A small network was shown many inputs. Here are its activations along a few directions, one row for each input.
Each table varies a few parts of the input and shows all the possible inputs, shuffled.
A made-up example of a description, with smaller parts first: one of 6 places along a line, together with either a single point or one of 11 places around a ring or (one of 3 separate values, together with one of 5 places around a ring).
Shared parts are said once, and a part with two or three values counts as separate values.
In the rows, 128 means zero.

Other details of the inputs vary at random and push rows far along two fixed directions, the same in every table; ignore that.

Rows:
R1: [ 93 150 176  77 188 179 217 121 134 137 140 106]
R2: [162 129 150 125  88 122 119  96 173 160 121 178]
R3: [143 143 154 111 111 122 103 107 139 176  98 165]
R4: [142 112 159 123  91 134  98  88 150 157 105 175]
R5: [128 108  90 150 112 119 125 141 130 100 154 114]
R6: [ 96 105  90 124 128 126 119 137 115 112 131 117]
R7: [167 146 161 129 107 113 104 105 149 164 105 174]
R8: [169 145 173 128 103 123 104  97 151 165 102 171]
R9: [160 131 142 121  90 119 120 100 172 161 121 177]
R10: [126 115 113 152 127 123 110 145 104 102 132 100]
R11: [162 152 157 119 109 115 105 104 150 173  98 174]
R12: [134 124 107 155 131 116 114 147 108 101 140 108]
R13: [118 128 102 139 136 115 114 152 106 112 127 105]
R14: [ 97 102  97 129 127 131 119 136 114 108 133 115]
R15: [108 169 168  80 200 169 237 126 147 135 149 114]
R16: [119 111 119 147 123 122 100 142 102 109 129 104]
R17: [111 163 183  84 198 179 239 122 148 129 154 111]
R18: [123 119  77 136 118 112 131 147 132 111 147 118]
R19: [114 115 111 142 128 122 105 145  99 110 129 103]
R20: [106 123 102 132 136 119 114 149 100 117 127 103]
R21: [158 136 165 127 105 125 102 105 142 160 103 160]
R22: [129 104  95 155 112 122 124 139 128  97 155 112]
R23: [129 128 109 146 135 115 115 148 109 106 133 107]
R24: [102  98  96 138 119 129 109 134 111 103 132 115]
R25: [132 119 112 155 130 120 113 144 107  99 137 103]
R26: [164 150 164 122 107 117 105 102 151 170  99 173]
R27: [ 95 109  85 121 129 123 118 138 114 117 129 120]
R28: [114 152 178  97 185 176 226 119 142 123 155 109]
R29: [121 124 108 144 133 119 113 150 105 108 129 102]
R30: [118 133  97 134 137 112 116 153 107 117 125 107]
Each input here is: one of 5 places along a line, together with either one of 2 separate values or one of 4 places along a line.
Q: The inputs of R12 and R28 match in every part but the place on the line of 5. If R8 is changed in the same way as R12 into R28, which row does it become?
A: R25

Rows:
R31: [169 132 168 137  95 122 104 101 153 156 114 167]
R32: [117 135 130 113 156 146 171 122 138 117 141 127]
R33: [146 125 144 114  88 123 106 100 159 170 105 171]
R34: [136 134 133 116 115 127 136 120 149 145 125 137]
R35: [103 152 139 119 185 138 147 145  93 118 120 102]
R36: [140 115  99 167 119 110 106 152 106  95 147  99]
R37: [132 118 150 119 111 143 132 105 147 141 122 146]
R38: [128 120  66 165 118  95 103 172  98  92 148  86]
R39: [ 99  88  80 149 113 122 100 145 102  91 143 101]
R40: [111 122 118 119 142 141 151 122 134 120 135 134]
R41: [162 125 164 130  89 127 102  94 156 158 109 169]
R42: [135 148 141 121 158 139 169 126 136 123 142 130]
R43: [150 127 100 166  91  72  20 154  84 140  85 126]
R44: [145 142 140 121 120 123 138 126 147 145 129 136]
R45: [101 120 127 105 144 149 156 113 139 129 136 140]
R46: [107 144 157 118 174 149 149 146  94 116 122  86]
R47: [127 143 136 120 156 139 167 128 137 118 143 129]
R48: [ 95 114 111 106 131 140 149 131 132 129 139 117]
Q: The inputs of R47 and R44 match in every part but one. If R45 is changed in the same way as R47 into R44, which row does it become?
A: R48
Q: Describe the family of inputs behind these rows.
A: one of 3 separate values, together with either a single point or one of 5 places along a line
Q: Which other rows does R32 become when the choice among 3 separate values takes its other values? List them by row number.
A: R34, R41

Rows:
R49: [185 134 103 158  81  76  76 138 151 141 115 169]
R50: [186 148 169 155  73  81  29 108 127 194  58 187]
R51: [106 128 184  90 163 184 205  84 154 135 139 139]
R52: [146 117 111 139 100 108  90 103 136 145 126 169]
R53: [ 92 124  65 149 164 111 120 196  52  78 138  23]
R54: [201 133 141 157  71 103  75 119 158 139 106 157]
R55: [ 87 135 142  79 177 173 214 106 149 133 157 132]
R56: [198 131 141 165  75  97  69 126 154 136 103 169]
R57: [ 96  80  32 143  85  97  66 163  95 100 135 105]
R58: [161 116  34 180  84  65  65 176 110  86 143 102]
R59: [177 119 170 147  66 117  72  80 168 172  86 197]
R60: [127 180 208  85 201 188 226 109 131 163 131 139]
R61: [190 156 201 111  65  94  32  83 152 225  41 202]
R62: [122  81  71 178  79 101  47 142 106 100 117 124]
R63: [ 87 117  48 153 161 112 162 185 106  65 174  72]
R64: [124 117  78 170 114  83  19 153  73  93 102 120]
R65: [114 138 244  35 147 212 233  58 194 197 110 169]
R66: [102 106  78 163 132 109 122 190  77  71 194  36]
R67: [ 62 115 102  87 178 164 203 138 118 104 168 101]
R68: [171 112 114 179  74  96  57 130 134 118 109 153]
R69: [ 81 157 157  90 208 150 194 156 110 122 127  84]
R70: [140 153 207  88 171 182 219  82 168 141 142 153]
R71: [ 97 129 179  78 156 193 219  94 166 144 134 116]
R72: [126  86 119 141  93 125  75 109 115 126 117 152]
R73: [ 81  95  41 191 147  97 112 223  52  35 205  20]
R74: [172 129 100 151  62  82  70 115 153 150 115 162]
R75: [109 134 169 100 175 179 214  99 144 116 151 122]
R76: [ 81 123  54 167 192 114 125 198  38  52 158  32]
R77: [149 158 198  94 178 177 222  99 165 129 149 141]
R78: [170 119 152 162  87  97  58 113 125 151 137 164]
R79: [121 163 184  59 154 172 234  84 190 176 138 148]
R80: [149 169 237  64 155 194 240  71 201 175 128 155]
R81: [ 94 120  70 141 177 128 176 160 103  71 182  84]
R82: [ 39  84   8 133 160 128 149 206  73  47 181  45]
R83: [ 92 149 146  81 175 166 229 119 164 140 151 129]
R84: [165 134 109 186  89  80  34 149  86 142  90 141]
R85: [161 128 154 108  59 116  83  70 182 201  90 209]
R86: [ 62 106 133  91 166 183 205 134 129 105 147  93]
R87: [123 103  80 148  81  96  68 128 135 141 115 161]
R88: [158  97 104 171  67 106  57 118 130 120 110 135]
R89: [163 142 157 124  77  96  22 100 128 174  51 174]
R90: [102 119  45 157 185 116 172 190  88  44 192  59]
R91: [ 93 169 172  86 212 161 196 126 112 130 132 107]
R92: [172 153 198 114  91 106  44  84 154 193  46 220]
R93: [126 154 149 115 157 147 162 145 102 142 121  90]
Q: Describe the family of inputs behind these rows.
A: one of 3 separate values, together with either a single point or one of 4 places along a line or (one of 2 separate values, together with one of 5 places along a line)
Q: The inputs of R65 and R72 match in every part but the choice among 3 separate values. If R66 is changed in the same way as R65 into R72, which row does it become?
A: R78
Q: Start at R57 and move only the place on the line of 5, one step at a time. The first step leads to R85. Which rows follow, in order?
A: R79, R74, R58
Q: Which other rows does R60 become when the place on the line of 4 takes its other values? List them by row number.
A: R64, R76, R91
Q: Which other rows does R64 become when the choice among 3 separate values takes its other values? List them by row number.
A: R89, R92
Q: Which other rows does R75 become when the choice among 3 separate values takes its other values? List them by row number.
A: R59, R88
